Look-ups in named tables: a row name and a column name give one cell, copied from the table.

pab =
cols = nitagef, pomo
niz: [207, 120]
gunu: [35, 35]
dat: [52, 20]
turate: [174, 151]
pes: [209, 172]
nesugab: [35, 179]
pubi: [166, 123]
gekero: [140, 184]
pulokis: [100, 18]
rokeden: [177, 53]
fam: [185, 177]

pomo of turate is 151
nitagef of rokeden is 177
pomo of gunu is 35
pomo of fam is 177
nitagef of gekero is 140
pomo of rokeden is 53
pomo of nesugab is 179
nitagef of pes is 209
pomo of gekero is 184
pomo of pes is 172
nitagef of pulokis is 100
Which row has the largest pomo? gekero

Table birug
,famel,dedudi,bagemir
keziz,44,212,59
tez,232,101,173
pedusor,82,123,134
zof,143,100,96
dimugaz,87,156,118
nusibop,218,47,153
mazak,208,92,80
mir,108,187,123

What is the bagemir of dimugaz in birug? 118
What is the dedudi of mir in birug? 187
What is the famel of mazak in birug? 208
What is the famel of keziz in birug? 44
What is the famel of mir in birug? 108
What is the bagemir of pedusor in birug? 134
What is the bagemir of keziz in birug? 59
What is the dedudi of mazak in birug? 92
What is the bagemir of tez in birug? 173
What is the bagemir of mir in birug? 123
What is the dedudi of keziz in birug? 212
What is the famel of dimugaz in birug? 87
What is the dedudi of nusibop in birug? 47
What is the dedudi of pedusor in birug? 123
Row with the largest dedudi: keziz

vop:
fields: buzago, dobeman, gar, kimap, sudipa, tikobe, ledot, rog, zagizun
bivubun: [179, 228, 30, 35, 173, 235, 43, 88, 246]
somar: [218, 129, 93, 180, 174, 189, 69, 70, 14]
mifo: [84, 58, 210, 66, 77, 135, 135, 250, 71]
fiduli: [138, 11, 20, 62, 219, 217, 238, 199, 20]
riz: [47, 160, 235, 117, 179, 158, 147, 192, 149]
paz: [222, 162, 108, 167, 31, 36, 50, 167, 115]
tokisif: [112, 123, 36, 140, 137, 171, 156, 93, 22]
sil: [166, 83, 146, 64, 141, 45, 188, 22, 150]
gad: [62, 178, 216, 12, 30, 17, 249, 114, 220]
mefutuv: [8, 180, 111, 200, 94, 218, 138, 25, 31]
kepaneg: [65, 54, 6, 207, 87, 245, 93, 170, 173]
fad: [143, 228, 97, 54, 46, 66, 102, 43, 181]
manurak: [153, 100, 136, 198, 22, 246, 68, 40, 41]

gar of sil is 146
gar of tokisif is 36
rog of paz is 167
sudipa of fiduli is 219
zagizun of somar is 14
kimap of paz is 167
buzago of gad is 62
rog of fiduli is 199
kimap of manurak is 198
zagizun of gad is 220
rog of manurak is 40
ledot of bivubun is 43
ledot of gad is 249
dobeman of fiduli is 11
ledot of kepaneg is 93
kimap of mifo is 66
tikobe of tokisif is 171
dobeman of sil is 83
zagizun of fad is 181
Row with the largest rog: mifo

